Each row below holds a small network's activations on one input, seen along a few directions.
Each table varies a few parts of the input and shows all the possible inputs, shuffled.
A made-up example of a description, with smaller parts first: values(3) and (point or line(11) or (ring(5) and line(6))).
Shared parts are said once, and a part with two or three values counts as separate values.
In the rows, 128 means zero.

Table:
x1: [139 192 156 149  90 178 101  95 166 114 134 121 150  75  93  93 155 110
  92 112]
x2: [114 142 116 134  61 219 155 137 132 170 151 125 181  77  84 110 155  88
 116 103]
x3: [181 205 159 105  86 209 138 128 171 161 161 101 147  40  90  96 168  58
 120 127]
x4: [108  57 106 108 159  79 163 170  87 138 115 129 115 172 168 146  93 148
 159 132]
x5: [128 158 155 188 103 152  69  57 145 119 126 163 165 118  78 134 159 132
  79 123]
x6: [104 133 113 204  96 158  70  67 120 141 134 192 205 159  54 160 159 129
  81 132]
x7: [127  94 141 120 185  41 110 120 111  80  90 129  73 177 173 145  98 183
 139 146]
x8: [174 133 143  47 174  94 177 189 143 124 129  74  54  97 192 112 100 113
 181 146]
x9: [105  65 100 142 181  45 110 123  96 105 106 166 114 212 157 176  92 178
 144 152]
x10: [110  95  90  79 152 105 186 193 111 131 132  93  80 149 184 124 100 138
 174 121]
x11: [111 124 116 173  76 193 121 108 119 178 150 154 201 119  71 132 158  98
  99 110]
x12: [134 138 140  86 174  63 137 151 136  75 108  90  51 142 191 108  99 161
 150 132]
The inputs of x2 and x1 match in every part but one. If x10 is changed in the same way as x2 into x1, which row does it become?
Answer: x12
What do these inputs look like to the network?
Answer: values(2) and ring(6)

Table:
x13: [188  74 150  74 208  24 125 149 105 100  95 143  70 166 177 173  82 150
 178 191]
x14: [161  67 118  36 176  65 201 209  86 145 114 106  86 150 186 150  78 120
 204 164]
x15: [173 145 160 128  91 199 132 134 126 196 143 163 210  51  58 146 154  58
 117 154]
x16: [181 161 181 152 111 152  79  86 138 139 123 199 205  76  50 165 156  86
 100 175]
x17: [ 86 107 135 222 108 120  56  30 115 116 118 199 173 183  81 172 151 171
  71 123]
x18: [157 106 174 160 152  73  72  76 103 123 101 208 168 154  76 200 141 130
 110 189]
x19: [225 172 191  63 120 167 151 154 158 150 138 105 125  31 113 110 146  57
 147 162]
x20: [200 143 198  93 178  35  92  90 134  87  95 155  85 129 138 165 116 141
 137 195]
x21: [ 71  99  57 144  59 227 168 150  98 201 169 129 191 136  91 128 147 101
 129  85]
x22: [155 227 183 113 131 132  99  88 193  63 121  85  74  58 144  76 138 136
 106 112]
x23: [ 86 164 135 203 134  86  53  59 151  63 108 141 105 179 134 112 139 191
  69 107]
x24: [138 176 177 121 166  52  84  83 165  33  92 107  31 134 172 111 123 188
 110 132]
x25: [116 158 142 206  72 202  60  41 135 128 137 179 207 113  49 134 171 121
  70 110]
x26: [221 196 203  89 149 125 107  93 168 112 124 132 123  53 112 138 149  87
 130 176]
x27: [ 49  90  56 148 132 111 159 177  99 125 137  96 103 197 185  96 105 169
 138  72]
x28: [ 93  99  90  67 161  76 203 198 124 101 119  51  37 154 218  96  86 162
 180  99]
x29: [188 125 134  32 138 153 204 211 119 176 154  92 100  78 151 127 122  67
 192 151]
x30: [ 71 148  61 136  91 197 178 178 141 161 167  63 125 132 140  75 137 114
 127  61]
x31: [103 195 122 174  67 202 119 119 178 141 158  89 147  78 110  54 154 108
  81  67]
x32: [126  35  88 104 159 109 182 188  52 186 127 162 159 174 125 189 122 108
 178 153]
x33: [148  97  94  96 115 191 189 190  91 223 161 141 174 105  88 164 151  59
 170 143]
x34: [113 163 104  51 116 160 202 207 151 119 146  30  64  86 182  64 115 112
 168 101]
x35: [ 71  47  79 193 133 102  91  88  85 127 116 187 163 221 122 173 112 188
 112 125]
x36: [147 206 169  88 100 173 148 147 192 104 135  53  85  34 150  50 130 105
 119 101]
x37: [ 51  39  51 155 102 145 158 149  63 161 139 157 173 203 131 152 122 148
 136  98]
x38: [104 215 140 193  97 166  70  65 185  87 133 117 151 105 103  76 155 138
  64  90]
x39: [115 105 123 106 192  33 130 137 148  61 101  88  25 167 210 117  85 189
 154 125]
x40: [136  44 120 134 179  60 111 134  79 137  98 198 164 189 117 204  93 146
 145 192]
x41: [ 59  92  94 176 161  63  91 119 116  87 113 124 105 212 174 110  91 199
 114  98]
x42: [108 143 111 184  41 239 125  89 141 187 158 142 211  89  52 114 168  93
  85  88]
The inputs of x14 and x32 match in every part but one. If x29 is changed in the same way as x14 into x32, which row does it become?
Answer: x33
What do these inputs look like to the network?
Answer: ring(5) and ring(6)
Which other rows does x23 become when the ring(5) part takes its other values? List them by row number.
Answer: x17, x18, x20, x24
Which other rows does x39 become when the ring(5) part takes its other values? List them by row number.
Answer: x13, x35, x40, x41

Table:
x43: [106 111 143 105 153  51 106  91 115  60  99 129  67 180 172 146 109 190
 135 145]
x44: [ 92 134 130 210  70 172  66  51 147 122 123 159 197 122  84 107 132 150
  66 102]
x45: [106  85 101 177  73 174 111 113 110 175 129 185 234 130  59 145 119 112
 104 136]
x46: [ 59 113  99 206 143 104  90  83 109  96 121 154 120 204 129 148 148 188
  93  89]
x47: [132  52 125  81 171  67 148 136  77 129 108 141 100 178 171 186 103 156
 170 175]
x48: [164  94 120  39 170  86 191 192 114 122 123 105  82 124 191 138  88 119
 197 157]
x49: [225 177 206 161 192  61  49 113 158 126 107 172 167 106  84 135 119  88
  99 187]
x50: [ 79  67  76 172 152 113 134 138  73 154 130 173 154 207 113 187 143 147
 130 123]
x51: [121 115  94 115 138 163 190 226 136 187 152  68 139 100 151  77 111  83
 149  98]
x52: [139 146 142  74 162  79 148 147 156  62 112  85  42 113 200  97  94 159
 158 122]
x53: [158 222 163 104  54 217 120  74 170 120 150 109 111  52  73 113 196  95
 108 121]
x54: [105 179 113 141 128 159 145 177 171 130 146  43 100  98 167  36 120 120
 112  69]
x55: [178 170 152  78  59 218 167 124 127 181 162 140 151  50  70 151 184  57
 143 140]
What do these inputs look like to the network?
Answer: point or (values(2) and ring(6))
Which other rows does x48 become when the values(2) part takes its other values? List them by row number.
Answer: x52
